These are the activations of a small network on made-up records, seen along a few directions, one row for each record.
Each row is followed by the record's values for the fields L, W, U, P, B, S, D.
A field that a record lacks is written missing.
Other fields move the rows too, some of them a lot.
(in the rows, 500 means zero)
Random noise pushes rows far along 2 fixed directions. That doesn't count. These rows show it; they differ only by the noise:
[403 389 457 528 477 450 506 557 582 562 494 533 599 452 427]
[445 621 370 360 445 481 571 538 675 356 602 428 691 449 385]
[306 521 465 419 542 530 701 433 686 334 683 486 744 515 379]
[488 444 401 496 418 418 423 622 572 582 440 500 563 411 431]

[475 675 530 507 483 567 628 452 551 476 522 621 588 512 422]	{L: missing, W: w1, U: u1, P: p2, B: b3, S: missing, D: d2}
[706 510 376 489 373 450 415 557 514 556 319 404 533 512 472]	{L: missing, W: missing, U: u2, P: missing, B: missing, S: missing, D: missing}
[586 645 424 409 460 540 549 463 557 393 526 422 569 540 503]	{L: missing, W: w2, U: u1, P: p2, B: b2, S: s3, D: d1}
[549 624 394 402 435 515 591 453 619 404 506 457 652 511 383]	{L: missing, W: w3, U: u2, P: p2, B: b1, S: s2, D: d3}
[722 503 467 527 443 459 393 488 382 600 333 461 414 532 556]	{L: l8, W: w3, U: u2, P: p1, B: missing, S: s3, D: d1}
[527 379 490 534 515 451 575 451 524 515 499 465 602 556 455]	{L: l8, W: w2, U: u1, P: p1, B: missing, S: s3, D: d1}
[608 523 404 510 402 473 516 521 554 577 381 519 619 507 426]	{L: missing, W: w2, U: u1, P: p2, B: b1, S: s3, D: d1}
[426 430 684 679 563 502 465 529 375 708 406 730 403 429 515]	{L: l8, W: w1, U: u2, P: p2, B: b2, S: s3, D: d1}
[655 609 476 436 490 508 378 559 429 433 459 388 363 492 611]	{L: l5, W: missing, U: u2, P: missing, B: missing, S: missing, D: missing}
[535 386 551 608 502 514 504 461 455 603 364 539 492 570 524]	{L: missing, W: missing, U: u2, P: missing, B: missing, S: missing, D: missing}
[681 661 461 400 478 486 258 604 369 454 475 377 233 470 690]	{L: l8, W: w1, U: u2, P: p1, B: missing, S: missing, D: d3}
[613 432 458 519 442 466 376 544 424 568 402 410 372 517 591]	{L: missing, W: w3, U: u1, P: p1, B: missing, S: s1, D: d2}
[712 614 246 316 338 409 368 618 583 405 466 251 533 465 490]	{L: missing, W: w2, U: u1, P: p1, B: missing, S: missing, D: d2}
[431 522 533 451 544 491 406 555 463 492 532 518 403 404 527]	{L: l2, W: w3, U: u2, P: p2, B: b2, S: s2, D: d3}
[602 658 462 432 482 576 580 412 522 386 530 439 525 587 534]	{L: missing, W: w1, U: u2, P: p2, B: b2, S: s3, D: d1}
[422 307 554 591 566 513 588 410 499 531 531 514 515 597 524]	{L: missing, W: w2, U: u1, P: p1, B: missing, S: missing, D: d2}
[594 514 471 566 404 448 330 638 443 678 350 558 387 407 528]	{L: missing, W: w1, U: u2, P: p2, B: b2, S: missing, D: d1}
[707 622 383 445 378 483 476 525 537 474 372 410 551 513 449]	{L: missing, W: missing, U: u2, P: missing, B: missing, S: missing, D: missing}
[576 582 453 535 402 469 438 592 511 608 396 581 496 417 441]	{L: missing, W: w1, U: u2, P: p2, B: b1, S: missing, D: d3}
[493 510 481 534 452 514 517 494 532 539 477 535 545 526 471]	{L: missing, W: w1, U: u1, P: p2, B: b3, S: missing, D: d2}
[623 533 361 387 416 433 429 553 565 422 441 325 594 492 448]	{L: l5, W: missing, U: u2, P: missing, B: missing, S: missing, D: missing}
[678 590 407 390 461 502 392 530 481 375 475 306 434 530 579]	{L: l5, W: missing, U: u2, P: missing, B: missing, S: missing, D: missing}
[672 528 326 390 384 450 392 572 530 438 459 285 484 518 537]	{L: missing, W: w2, U: u1, P: p1, B: missing, S: s1, D: d2}
[611 727 319 308 380 462 402 621 594 375 523 356 531 401 470]	{L: missing, W: w2, U: u1, P: p2, B: b2, S: missing, D: d1}
[517 835 425 293 434 456 441 634 584 367 560 489 543 280 372]	{L: l8, W: w3, U: u2, P: p2, B: b2, S: s2, D: d3}
[315 231 536 615 517 388 482 601 540 674 457 629 597 372 360]	{L: l8, W: w2, U: u1, P: p2, B: b1, S: s1, D: d2}
[515 701 421 369 437 499 521 538 596 364 567 457 624 439 393]	{L: l8, W: w2, U: u1, P: p2, B: b3, S: s1, D: d2}
[363 280 674 751 529 491 454 535 401 822 346 785 407 448 490]	{L: missing, W: w1, U: u1, P: p2, B: b3, S: s2, D: d3}
[528 390 553 551 562 515 509 451 452 493 469 466 456 580 550]	{L: l8, W: missing, U: u2, P: missing, B: missing, S: missing, D: missing}
[495 454 529 482 565 536 524 432 487 407 526 418 512 580 551]	{L: l2, W: missing, U: u2, P: missing, B: missing, S: missing, D: missing}
[577 468 428 547 431 489 604 459 574 570 411 545 667 542 387]	{L: missing, W: w2, U: u1, P: p2, B: b1, S: s3, D: d1}
[556 670 491 383 519 491 473 517 470 371 576 426 416 460 545]	{L: l5, W: w3, U: u2, P: p1, B: missing, S: missing, D: d1}
[580 755 429 362 439 555 480 532 534 343 558 411 458 484 529]	{L: missing, W: w1, U: u1, P: p2, B: b2, S: s1, D: d2}
[561 751 423 309 472 555 565 439 577 268 606 376 537 528 484]	{L: missing, W: w3, U: u2, P: p1, B: missing, S: s2, D: d3}
[547 526 520 498 508 552 543 420 453 443 510 449 433 585 569]	{L: missing, W: w3, U: u1, P: p1, B: missing, S: s1, D: d2}
[407 280 617 562 685 593 724 208 469 397 623 445 578 761 579]	{L: l8, W: w3, U: u2, P: p1, B: missing, S: s3, D: d1}

Here are new rows. What are their fields?
[378 559 595 550 538 590 665 392 548 489 538 642 604 546 443]	{L: missing, W: w1, U: u1, P: p2, B: b3, S: s2, D: d3}
[410 299 533 619 512 494 555 437 502 621 449 573 555 562 468]	{L: missing, W: w3, U: u1, P: p2, B: b3, S: missing, D: d2}
[558 375 580 610 551 555 562 338 394 570 431 509 446 661 608]	{L: missing, W: w3, U: u2, P: p1, B: missing, S: s3, D: d1}
[515 614 562 483 530 592 528 433 443 411 543 478 407 583 614]	{L: missing, W: w1, U: u1, P: p1, B: missing, S: s1, D: d2}
[767 679 378 488 322 487 434 538 476 595 290 501 505 505 474]	{L: missing, W: w3, U: u1, P: p2, B: b3, S: s3, D: d1}
[694 417 462 569 445 487 466 440 412 615 337 450 450 605 571]	{L: missing, W: w3, U: u2, P: p1, B: missing, S: s3, D: d1}
[488 458 584 584 562 587 691 335 516 481 467 562 604 649 463]	{L: missing, W: missing, U: u2, P: missing, B: missing, S: missing, D: missing}
[600 469 472 512 452 491 375 555 432 548 418 430 370 532 611]	{L: missing, W: w2, U: u1, P: p1, B: missing, S: s1, D: d2}
[480 536 531 535 476 539 521 480 479 540 450 562 496 519 507]	{L: missing, W: w3, U: u1, P: p2, B: b3, S: s1, D: d2}
[388 689 604 447 580 640 605 422 505 322 656 516 459 544 580]	{L: missing, W: w1, U: u1, P: p2, B: b2, S: s1, D: d2}
[593 535 461 473 468 492 481 475 470 480 474 433 441 530 542]	{L: missing, W: w3, U: u2, P: p1, B: missing, S: missing, D: d1}
[552 564 554 544 519 582 586 393 452 509 454 559 477 588 541]	{L: missing, W: w3, U: u2, P: p2, B: b2, S: s3, D: d1}
[653 461 435 504 451 494 474 472 476 531 415 409 491 596 570]	{L: missing, W: w2, U: u1, P: p1, B: missing, S: s3, D: d1}
[573 578 485 509 445 502 463 535 491 557 415 548 448 447 479]	{L: missing, W: w3, U: u2, P: p2, B: b2, S: s2, D: d3}
[423 800 485 341 530 611 689 409 632 222 718 457 640 524 453]	{L: missing, W: w1, U: u2, P: p2, B: b2, S: missing, D: d1}
[450 470 556 558 504 426 374 640 456 614 472 584 401 354 498]	{L: l8, W: w1, U: u2, P: p2, B: b2, S: missing, D: d1}
[588 605 404 371 447 415 430 569 526 410 526 371 502 422 468]	{L: l8, W: w3, U: u2, P: p1, B: missing, S: missing, D: d1}
[704 606 287 406 292 389 277 725 536 569 338 400 477 370 468]	{L: missing, W: w2, U: u1, P: p2, B: b1, S: s1, D: d2}
